Each row below holds a small network's activations on one input, seen along a few directions.
Each table varies a few parts of the input and shows all the possible inputs, shuffled.
Descriptions start from the smaller parts, as in this example, which fits no table here: one of 3 separate values, together with either a single point or one of 9 places around a ring or (one of 6 places along a line, together with one of 8 places around a ring).
Shared parts are said once, and a part with two or three values counts as separate values.
In the rows, zero is written as 128.

Other details of the inputs vary at random and push rows far along three fixed directions, the same in every table; ignore that.

Table:
R1: [115 150 130 149  73 177  99 131 116 147 116 100 108]
R2: [137 135 127 127 125 142 128 132 123 111 138 139 123]
R3: [129 160 101  78 117  98 148 153 161 161  67 106 132]
R4: [108  87 195 163 102 144 105 134  80 118 143 134 159]
R5: [115 121 160 125 117 137 123 148 117 142 113 113 130]
R6: [108 110 178 175  92 150  98 119  94 141 136 121 140]
R7: [124 119 141 128 133 145 128 135 119 118 139 120 114]
R8: [134 105 168 166 117 187  95 116  85  66 197 151 123]
R9: [105  91 205 144 107 157 102 141  86 107 145 117 146]
R10: [113 118 173 111 119 125 113 148 124 136 112 112 137]
R11: [130 127 110 122 148 106 134 116 142 129 129 128 138]
R12: [136 165  87 134 104 157 127 125 139 134 122 126  99]
R13: [110 131 143 140  80 165 114 134 104 126 118 101 127]
R14: [111 114 186 151  93 170  92 140  97 129 135 115 132]
R15: [112 165  92 159  43 167  96 108 121 151 104  97 114]
R16: [115 152 114 142  88 125 113 112 137 162 100 105 122]
R17: [116 119 141  94 137  75 141 140 145 151  90 121 148]
R18: [129 133 130 100 142 111 137 136 142 120 120 130 125]
R19: [136 162 103 141  86 171 105 120 126 119 134 127 107]
R20: [162 158  68 112 158 133 148 123 158 112 148 153  93]
R21: [115 170  77 129  76 127 130 116 145 166  78  93 124]
R22: [163 147  41 159 137 160 142  84 138  93 179 145  85]
R23: [118 132 152  79 135  87 134 150 149 140  89 121 144]
R24: [111  70 221  92 179  84 145 168 113 120 121 132 165]
R25: [121 128 122 109 131  81 158 140 142 160  78 118 151]
R26: [134 131 145 128 126 142 118 137 124 118 138 142 125]
R27: [156 120 106  83 188 100 166 139 151  97 147 147 121]
R28: [100 108 172 172  97 152  93 118  95 135 136 113 147]
R29: [115 137 149 125 109 134 118 142 125 145 107 119 125]
R30: [111 144 107 136  93 121 130 118 135 157  89  99 126]
R31: [132 131 146 142 121 158 106 128 118 115 151 138 113]
R32: [129 159 104  81 122 100 148 155 164 169  68 108 127]
R33: [130  79 168 123 189  89 136 126 123 103 158 151 167]
R34: [168 152  38 125 161 127 133  85 159 102 176 161  85]
R35: [154 161  69 150 115 180 124 107 129  97 166 143  86]
R36: [116 137 124 128 116 109 128 133 137 164  93 115 150]
R37: [178 110  95  82 224 101 172 130 155  68 185 172 112]
R38: [114 128 146  86 134  89 152 154 138 139  84 118 148]
R39: [141 134  97 129 144 118 121 105 141 126 148 146 109]
R40: [125 126 156  87 129 101 136 159 138 141  92 120 152]
R41: [140 156  66 133 123 126 126 102 151 132 127 123 127]
R42: [110 169 100 145  50 182  98 120 124 146 104  83 100]
R43: [113 103 164 128 131 106 133 140 113 138 110 126 167]
R44: [163 149  69 137 155 160 144 114 139  95 174 157  83]
R45: [114 126 156 127 108 134 130 145 111 130 109 122 141]
R46: [141 155  60 134 127 132 140 101 150 129 134 123 101]
R47: [112 143 119 152  80 142 121 122 116 154  99 105 138]
R48: [124 101 159 177 116 166 100 116  92 113 172 141 121]
R49: [159 169  46 139 124 176 136 113 145 116 155 130  73]
R50: [108 126 138 138 112 124 118 125 125 151 108 109 138]
R51: [117 148 107 115 114 102 138 137 148 175  75 109 142]
R52: [122 126 137  96 133  74 137 138 140 157  87 134 158]
R53: [113 135 146 113 122 116 136 149 131 152  93 116 129]
R54: [140 143 115 141 122 164 106 114 128 103 162 137  96]
R55: [114 108 177 102 138 103 139 152 118 120 110 129 156]
R56: [108 111 175 153  87 170 111 142  86 121 129 112 140]
R57: [149 120 119  90 185 104 152 138 152 111 143 142 114]
R58: [116 121 167 118 101 140 110 143 113 122 118 113 144]
R59: [160 108 135 106 186 123 144 140 136  93 170 162 123]
R60: [147 125 116 141 132 168 128 125 114  94 168 139 110]
R61: [124 145 100 156  93 156 105 107 127 137 135 118 101]
R62: [151 138  98 105 158 125 151 139 148 122 134 138 110]
R63: [114 101 169 136 131 109 126 136 110 134 119 129 172]
R64: [112 109 169  81 159  76 155 158 137 133  93 125 152]
R65: [136 143  87 118 154  99 134 114 161 144 120 126 129]
R66: [132 142  99 125 113 118 119 109 135 134 123 134 127]
R67: [135 107 157 140 155 145 128 133 110 100 166 151 118]
R68: [122 153  96 103 124  85 155 139 160 180  66 111 138]
R69: [130 121 115 130 148 106 146 119 138 136 124 128 121]
R70: [155 103 114 157 182 140 142 107 119  92 195 163 110]
R71: [140  56 196 114 217  71 154 130 116  84 178 173 165]
R72: [125 136 129 105 132  78 146 138 151 169  82 124 150]
R73: [162 154  54  88 175  79 158 118 178 143 121 159 111]
R74: [122 156 104  84 127  99 153 154 161 174  66 100 120]
R75: [154 146  78 108 163 128 147 117 153  97 155 146  94]
R76: [171 121  74 145 187 132 140  97 139  83 197 170 120]
R77: [112 175  97 116  82 135 120 131 148 163  78  95 105]
R78: [113 114 160 145 104 129 115 137 110 146 116 126 145]
R79: [101 109 178 149  90 168 105 136  90 119 132 104 133]
R80: [154 129  96 135 171 151 140 112 132  83 186 155  85]
R81: [147 143  98  97 146 125 134 128 155 113 137 129 108]
R82: [151  72 166 102 229  67 153 133 129 101 172 186 147]
R83: [111 116 156 153 111 128 109 129 113 149 116 121 162]
R84: [115 144 136 104 104 117 129 143 134 138  92 113 137]
R85: [105  64 225 152 155 113 116 142  87 124 146 139 178]
R86: [131 114 126 198 104 194  92  90  87  84 198 138 124]
R87: [115  71 212 107 166  64 145 146 112 122 120 143 188]
R88: [136 155  71 118 136 100 155 122 163 165  93 118 110]
R89: [129 126 110 110 153  97 144 123 146 133 120 127 136]
R90: [109 166  89 163  49 170  99 106 120 153 103  91 121]
R91: [108 114 159 149 115 131 115 132 111 150 116 116 146]
R92: [105 141 123 152  86 139 114 118 122 159 101  99 125]
R93: [134 120 117 130 147 105 153 129 135 141 117 135 133]
R94: [124 103 154 187 124 168  94 107  95 112 177 137 137]
R95: [132  91 172 154 140 126 125 120  99 104 163 152 153]
R96: [129 122 145 183 105 204  88 106  90  83 194 139  95]
Description of these inputs: one of 6 places around a ring, together with either one of 3 separate values or one of 5 places along a line or (one of 2 separate values, together with one of 4 places along a line).
The inputs of R94 and R83 match in every part but the place on the ring of 6. If R1 is changed in the same way as R94 into R83, which row does it become?
Answer: R32
The inputs of R41 and R65 match in every part but the place on the ring of 6. If R27 is changed in the same way as R41 into R65, which row does it become?
Answer: R24
The inputs of R92 and R70 match in every part but the place on the ring of 6. If R16 is changed in the same way as R92 into R70, which row does it become?
Answer: R6
Change only the place on the line of 5 in R89. List by row number the other rows that result.
Answer: R11, R30, R33, R46
Change only the choice among 2 separate values in R44. List by row number the other rows that result.
Answer: R49
A walk changes only the place on the line of 5. It starts at R76 and steps to R63. List the rest of the walk in order.
Answer: R43, R47, R25
A walk changes only the place on the line of 4. It starts at R58 and steps to R37. List the rest of the walk in order.
Answer: R27, R13

Table:
R97: [143 146  78 115 117 101 135 127 149 150 105 136 128]
R98: [119 102 159 163 109 160 107 114  98 130 157 124 103]
R99: [116  88 180 150 135 114 146 147 103 132 121 123 169]
R100: [ 91 142 157 147  82 174 101 139  99 125 117 111 134]
R101: [124 101 148 104 151  97 129 120 115 104 146 144 142]
R102: [ 89 118 150 166  87 156  93 123 108 140 121  97 132]
R103: [150 116 143 148 175 131 122 109 118  90 191 172 139]
R104: [141 139 119  86 172  53 151 148 179 167  86 136 157]
R105: [106 124 165 153  84 119 121 139 116 165  93 121 137]
R106: [116 117 134 105 158  83 151 154 143 175  84 127 161]
R107: [128 113 165 167 115 158  95 125 104 145 149 132 146]
R108: [124 157  84  89  80  97 124 115 168 149  77  89 151]
R109: [113  98 180 114 158  79 167 150 111 133 104 131 181]
R110: [142 145  96 129 141 125 113 110 159 131 143 121 109]
R111: [167 146  63 138 143 183 149 121 134 105 170 127  81]
R112: [160 150  57 164 139 160 150  96 133 101 162 141 101]
R113: [142  96 143 109 196 129 147 152 127 105 161 154 128]
R114: [134 115 150 102 141 126 129 139 110  92 150 153 135]
R115: [128  97 172 116 125 128 118 154 106 108 138 139 142]
R116: [137 148 113  92 127 116 149 150 154 162  94 122  99]
R117: [129 135 116 134 107 127 120 116 111 124 132 145 138]
R118: [148 129  91 134 147 127 161 128 134 145 127 126 127]
R119: [126 117 156 123 160 114 115 114 127 108 158 137 138]
R120: [112  96 161 126 110 112 109 131 110 130 123 119 144]
R121: [134 144  76 157 107 160 130 105 134 123 141  99  97]
R122: [139 175  86 142  94 178 122 110 129 109 150 136  70]
R123: [120 109 165 153 108 167 127 147  98 110 138 110 132]
R124: [149 102 132 151 119 144 118 103 113  81 178 152 163]
R125: [126 184 106  92 104 118 119 143 168 163  69 103 123]
R126: [166 133  80  85 206  87 148 119 180 135 148 141 110]
R127: [131 144 116  79 168  65 139 129 177 150  91 120 137]
R128: [103 138 159 146  77 172 121 140  93 122 114  97 135]
R129: [114 139 168 150  81 170  83 143 115 137 124 107 132]
R130: [119 114 143 141 160 119 136 126 114 112 146 155 151]
R131: [147 121 157 100 188 116 134 139 134  89 167 161 135]
R132: [162 133  70  99 157  96 152 125 152 146 126 152 123]
R133: [ 97 151 150  96  86 109 147 166 136 170  34  76 152]
R134: [110 103 166 152 145 122 125 133 107 121 129 144 160]
R135: [ 98 111 160 133  67 138  92 131  99 166  98  93 142]
R136: [158 146  66 131 164 134 145  86 147  88 187 159  67]
R137: [150 150  81 127  95 176 111 125 124 128 142 126  92]
R138: [112 121 159 171  77 157 108 127  97 164 118 122 124]
R139: [105 101 151 142 134 139 113 129 112 140 133 113 135]
R140: [114 157  99 109  97  95 134 127 164 176  72  98 101]
R141: [118 181  76 145  81 182 107 122 137 132 109 107  95]
R142: [134 142 114  94 155  62 167 136 163 157  81 146 129]
R143: [147 149  63 137 145 147 149  94 137  97 165 124  94]
R144: [120 101 190 104 144  99 144 165 126 130 111 138 134]
R145: [119 170  65 171  80 166 109 112 138 154 114 113 109]
R146: [101  91 201 108 144  76 138 141 123 138  98 127 147]
R147: [134 123 164 150 115 183  91 136 106 124 161 125 123]
R148: [105 112 167 129 125 138 120 158 117 126 117 121 143]
R149: [118 103 140 158 152 150 113 108 110  90 170 138 123]
R150: [145  90 134 132 165 126 122 105 110  74 186 160 121]
R151: [122  98 169 113 140  83 134 141 113 130 107 149 171]
R152: [ 82 130 152 158  86 156  95 115 100 132 121 101 136]
R153: [135 153 102  82 117 108 136 143 149 135  88 126 123]
R154: [128 182  90 142  68 174 114 118 137 135 109 115  74]
R155: [142  92 135 148 176 136 147 108 112  75 182 139 122]
R156: [136 148 105 126 135 108 149 115 139 133 127 152 112]
R157: [148 155  87  83 105 119 136 130 164 116 108 118 142]
R158: [140 124  92 122 150 126 153 121 139 137 132 108 113]
R159: [151 110 149 130 190 102 133 123 135 104 161 168 149]
The inputs of R99 and R121 match in every part but one. If R107 is changed in the same way as R99 into R121, which row does it become?
Answer: R126
The inputs of R128 and R143 match in every part but one. If R116 is changed in the same way as R128 into R143, which row does it become?
Answer: R98
What do these inputs look like to the network?
Answer: one of 3 separate values, together with either a single point or (one of 4 places along a line, together with one of 5 separate values)
Change only the choice among 3 separate values in R156. List by row number the other rows that result.
Answer: R122, R136
Change only the choice among 5 separate values in R151. List by row number the other rows that result.
Answer: R112, R134, R142, R159
Change only the choice among 5 separate values in R154. List by row number the other rows that result.
Answer: R125, R133, R141, R153
